Here are a small network's activations along a few directions, averaged over the inputs that share one value of a field.
Related values have similar rows: they may be neighbours, one step apart, or belong to one group.
(in the rows, 500 means zero)
Random noise pushes rows far along 7 fixed directions. That doesn't count. These rows show it; they differ only by the noise:
[767 617 643 519 491 608 378 406 696 413 584 377 413 484 537 603 564]
[868 562 736 499 752 486 306 572 621 511 600 529 410 405 630 682 510]
[802 500 555 427 664 370 170 435 536 588 514 580 403 632 581 494 563]
[705 702 443 526 457 478 432 454 658 323 380 308 490 483 512 347 460]
[429 476 602 515 387 578 477 509 717 620 669 422 466 368 469 604 530]
[391 474 408 566 427 494 685 586 396 415 300 534 571 423 467 361 461]
[581 418 402 615 430 464 298 744 226 715 338 446 547 635 581 335 709]
[484 450 693 604 490 673 706 518 406 426 517 594 471 378 491 652 541]
[443 322 541 497 424 630 596 586 594 543 525 580 537 392 502 672 575]


S, 11 values:
s8: [722 489 527 433 736 524 620 323 396 220 447 704 467 691 546 656 425]
s6: [368 532 480 600 626 400 533 797 390 699 553 348 617 401 546 447 442]
s9: [599 527 542 478 477 516 474 343 570 417 490 530 439 529 489 495 514]
s3: [265 673 424 507 485 135 314 613 384 840 556 429 490 481 459 129 332]
s4: [594 569 780 540 665 550 584 515 443 454 589 615 402 353 568 704 435]
s5: [453 251 253 325 464 437 519 243 382 399 292 851 494 726 429 430 581]
s2: [482 485 500 500 321 758 688 468 577 388 591 402 545 536 457 733 549]
s1: [347 610 518 462 629 385 501 457 589 462 628 389 483 383 464 439 327]
s10: [317 473 461 401 594 516 759 205 464 255 473 653 485 598 384 523 392]
s11: [571 611 586 437 729 506 485 338 470 288 525 552 445 493 526 529 392]
s7: [348 713 706 767 385 511 458 744 190 810 724 271 479 433 496 432 533]
S is arranged as a line.
A walk along S starts at s11 and steps to its neighbour s1. Put s8, s9, s4, s2 in the order it reaches them.
> s8, s2, s4, s9
How many steps from neighbour to neighbour lead from s3 to s10, at the fewest?
> 5

K, 15 values:
k11: [547 637 685 686 468 513 387 650 591 732 688 283 402 301 517 481 556]
k10: [611 722 541 528 305 586 333 387 710 565 694 124 420 630 501 505 540]
k15: [431 269 411 429 719 289 127 722 445 879 570 576 499 541 616 459 538]
k14: [486 585 373 535 542 540 606 521 393 297 329 424 581 456 526 403 475]
k12: [190 395 408 509 353 435 669 425 531 553 415 570 493 433 370 347 483]
k1: [611 235 440 512 298 773 659 619 373 436 351 695 603 528 533 687 703]
k3: [187 459 374 335 521 301 543 371 717 610 676 626 511 466 365 495 296]
k13: [608 483 668 520 581 521 492 649 443 495 473 632 511 332 579 618 473]
k6: [517 677 400 337 491 339 296 244 720 536 588 439 453 726 420 395 362]
k9: [552 381 812 499 850 445 412 307 108 551 625 828 340 683 521 578 541]
k4: [592 357 349 423 478 535 523 627 689 486 473 472 614 549 602 659 533]
k5: [497 417 445 389 582 428 303 515 477 634 560 518 536 602 517 483 612]
k7: [647 686 488 491 617 461 519 715 782 389 569 242 565 252 537 597 328]
k2: [727 756 444 534 487 298 295 426 553 484 375 322 492 561 495 192 460]
k8: [571 506 461 653 485 383 225 951 268 786 344 384 508 462 671 306 638]
K is arranged as 3 separate groups.
List the group mates of k15, in the order listed.
> k14, k9, k5
List the group mates of k12, in the order listed.
> k11, k1, k13, k2, k8

J, 19 values:
j15: [490 592 630 393 537 458 547 292 733 312 597 598 370 238 439 550 333]
j1: [576 542 598 635 384 650 530 674 468 593 632 374 510 514 555 637 589]
j4: [158 245 579 580 590 540 757 697 420 652 585 591 514 281 473 571 486]
j3: [402 395 467 434 442 397 526 512 626 626 524 639 538 395 465 485 456]
j11: [738 485 541 549 443 544 260 612 472 632 410 410 490 541 594 429 674]
j5: [579 725 390 485 550 360 600 489 484 298 339 396 556 549 529 335 298]
j10: [331 110 271 345 274 665 449 383 731 554 506 516 555 674 477 671 794]
j19: [286 459 452 387 593 271 450 585 621 690 648 538 555 415 474 478 277]
j8: [580 391 379 353 585 271 353 735 805 728 534 560 602 416 568 581 423]
j12: [369 720 544 589 297 429 425 367 604 690 713 330 414 522 391 381 447]
j18: [591 506 631 568 442 666 169 327 373 669 718 313 392 740 509 528 799]
j13: [208 425 422 473 567 399 595 552 287 610 448 622 567 534 466 378 435]
j9: [348 473 284 404 521 222 567 649 674 532 249 563 600 321 429 236 271]
j14: [141 643 354 448 594 280 747 520 377 382 411 541 577 369 360 244 162]
j16: [220 357 695 585 235 685 378 415 414 847 745 552 351 535 461 584 724]
j7: [482 522 615 576 541 695 536 386 361 419 604 453 421 476 513 569 622]
j6: [494 555 404 596 495 518 431 581 334 451 410 371 578 567 529 367 545]
j2: [516 570 650 526 408 628 560 381 484 511 664 459 429 590 449 696 519]
j17: [923 681 292 606 459 586 645 759 646  87  99 264 670 393 585 455 468]
J is arranged as a line.
How many steps from neighbour to neighbour lead from j14 to j10, at the fewest?
> 5
Name the neighbours of j2, in listed order.
> j1, j5
Name the neighbours of j8, in listed order.
> j12, j17
Name the neighbours of j6, in listed order.
> j18, j13
Name the neighbours of j9, in listed order.
> j3, j11
